Each row has a name. Each piece below is followed by the name of the row it came from, unless a question asks for something else. Each question is about the rows just above it. Places in a row count from 1.

<68>: [-99 -25 22 42 57]
<93>: [94 -100 64 -45 44]
<67>: [-32 -6 35 39 64]
<24>: [-26 2 20 45 60]
<138>: [24 8 -35 -28 -27]
Where in the named rows is [-26]?
<24>, 1
Row and place of [45] in the named rows:
<24>, 4
[-27] is at row and place
<138>, 5
[-100] is at row and place
<93>, 2

<87>: [54 57 -2 -38]
<74>: [-8 -10 -6 -8]
<106>: [-51 8 12 58]
Where in the named rows is [54]?
<87>, 1
[12] is at row and place
<106>, 3
[57] is at row and place
<87>, 2

<40>: [85 18 -42 66]
<127>: [-94 18 -93 66]
<22>: [-94 -31 57 36]
<6>: [-94 -31 -61 64]
[64] is at row and place
<6>, 4
[36] is at row and place
<22>, 4

<25>: [14 29 60 -11 -19]
<31>: [-22 7 60 59 -12]
<135>: [-23 44 60 -3 -63]
<182>: [-2 14 60 13 61]
<58>: [-26 6 60 -62 -16]
<112>: [-21 3 60 4 5]
<89>: [-7 15 60 -4 -7]
<119>: [27 36 60 -25 -26]
<48>: [60 -64 60 -3 -89]
<101>: [-5 13 60 -42 -11]
<117>: [53 48 60 -22 -28]
The next entry after [60 -62]:
[-16]
Row and place of [6] in the named rows:
<58>, 2
Where in the named rows is [-63]?
<135>, 5

<62>: [-2 9 9 13]
<104>: [-19 -21 9 10]
<160>: [-18 23 6 -58]
<115>: [-5 -3 22 13]
<122>: [-19 -26 9 13]
<130>: [-26 -19 63 -48]
<72>: [8 -23 41 10]
<148>: [29 -39 -38 23]
Give the next entry after [-26 9].
[13]
Where in the named rows is [-3]?
<115>, 2
Row and place of [-18] in the named rows:
<160>, 1
Give the next entry after [-19 -21].
[9]
Give the next entry after [-26 -19].
[63]
The next entry after [-3 22]:
[13]

<96>: [14 -29 -24 -14 22 -38 51 -60 -45 19 -4 -48 -31 31 1 8 32 -37 -6 1 13 19 -24 15 -8 -31 -27 -28 7 -21 31 32 26 -4 -1 -14 31 -1]
<75>: [33 -37 -29 -11 3 -18 22 -20 -11 3 -8 -27 -16 -16 -24 5 26 -7 12 20 36 40 -15 6 28 -18 15 0 28 -35 20 -2 -21 -59 -50 -64 35 4]
<120>: [-15 2 -15 -25 -26 24 1 -33 -49 61 45 24 -12 31 43 -30 -7 -3 -24 -26 -29 -6 -13 28 -5 16 0 -14 -28 14 13 19 43 47 19 -8 -3 27]
<39>: [11 -23 5 -19 2 -32 36 -3 35 -45 -70 0 -22 -6 -1 59 -12 27 39 71 41 -5 32 -77 67 -50 -61 18 25 -45 35 47 -5 7 -33 1 -20 -16]
<109>: [21 -5 35 54 55 -43 18 13 28 -28 -20 -16 -1 -36 -43 0 19 -13 21 2 3 -9 21 -12 27 8 46 38 47 -27 23 -10 -16 -16 8 -5 -33 -19]
<173>: [9 -34 -42 -44 -26 6 13 -23 -9 -3 -28 -12 -32 -1 -5 11 52 -36 -31 5 22 46 -34 25 22 -7 -14 -22 -8 -8 26 26 26 4 -23 -32 8 9]
<35>: [-19 22 6 12 -5 41 -43 20 -27 5 42 -20 26 27 8 -59 -1 12 -7 20 -54 -34 6 29 -75 38 40 -20 -14 41 -42 10 -12 -8 55 25 38 13]
<88>: [-18 26 11 -3 -11 27 -13 5 -21 20 20 11 -5 34 39 -38 -24 -2 -13 -20 -17 1 -9 28 -27 16 -16 -33 -56 57 -42 -12 11 35 41 29 -3 19]
Give the next entry after [20 20 11].
[-5]
The next entry after [-7 12 20]:
[36]
Give the next entry after [-22 -8 -8 26 26 26 4].
[-23]
Give the next entry after [-11 27 -13 5 -21 20 20].
[11]
Give the next entry after [-28 7 -21 31 32 26 -4 -1 -14 31].
[-1]
[11 -23 5 -19 2 -32 36 -3 35 -45 -70 0 -22 -6 -1 59 -12 27 39 71 41 -5 32 -77 67 -50 -61 18 25 -45 35 47 -5 7 -33 1 -20 -16]
<39>
Where in the named rows is [-61]?
<39>, 27

<146>: [-2 -2 -3 2 4 2 3 -1 2 2 2 2 4 2 -2 -2 -2 3 -3 -2 2 -2 1 -2 -2]
<20>: [1 1 8 -1 -8 0 -8 -1 -1 -1 0 -4 -8 -1 1 1 1 -6 8 1 -1 5 0 0 1]
<162>: [-1 -1 -93 0 87 -2 92 0 -1 -2 -4 40 -100 0 0 0 -1 76 -90 1 -1 -60 -7 3 0]
<49>: [2 2 -2 -2 2 -2 2 -2 -2 -2 -2 -2 2 -2 2 2 2 0 -1 2 -2 1 -2 2 2]
<81>: [-4 -4 -1 4 1 4 1 4 4 4 4 1 1 4 -4 -4 -4 -1 0 -4 4 0 3 -4 -4]
<83>: [0 0 6 0 -6 0 -6 0 0 0 0 -3 -6 0 0 0 0 -6 6 0 0 5 1 0 0]
<124>: [2 2 91 -2 -85 1 -91 -1 0 0 2 -42 -87 -1 1 1 2 -77 89 1 0 61 5 -2 2]
<108>: [99 99 0 -99 8 -98 2 2 0 0 -1 -59 6 -99 100 100 99 -22 5 100 -99 39 -94 98 100]
What is the next entry after [0 0 6 0 -6 0 -6 0 0 0]?
[0]
Which row holds [-1 -1 -93 0 87 -2 92 0 -1 -2 -4 40 -100 0 0 0 -1 76 -90 1 -1 -60 -7 3 0]?
<162>
[-90] is at row and place
<162>, 19
[-94] is at row and place
<108>, 23
What is the next entry after [-1 0 0 2]?
[-42]

<43>: [-57 -4 3 -13 -41 -25 73]
<116>: [1 59 -82 -58 1 3 -81]
<55>: [-2 -24 -14 -33 -38 1 -18]
<73>: [-2 -14 -20 -24 -1 23 -34]
<23>: [22 37 22 -25 -1 -25 -5]
Row and place of [-81] in the named rows:
<116>, 7
The next entry after [-57 -4 3 -13]:
[-41]
Row and place of [-34] in the named rows:
<73>, 7
What is the next entry after [-24 -14 -33]?
[-38]
Row and place of [-33] in the named rows:
<55>, 4
Row and place of [73] in the named rows:
<43>, 7

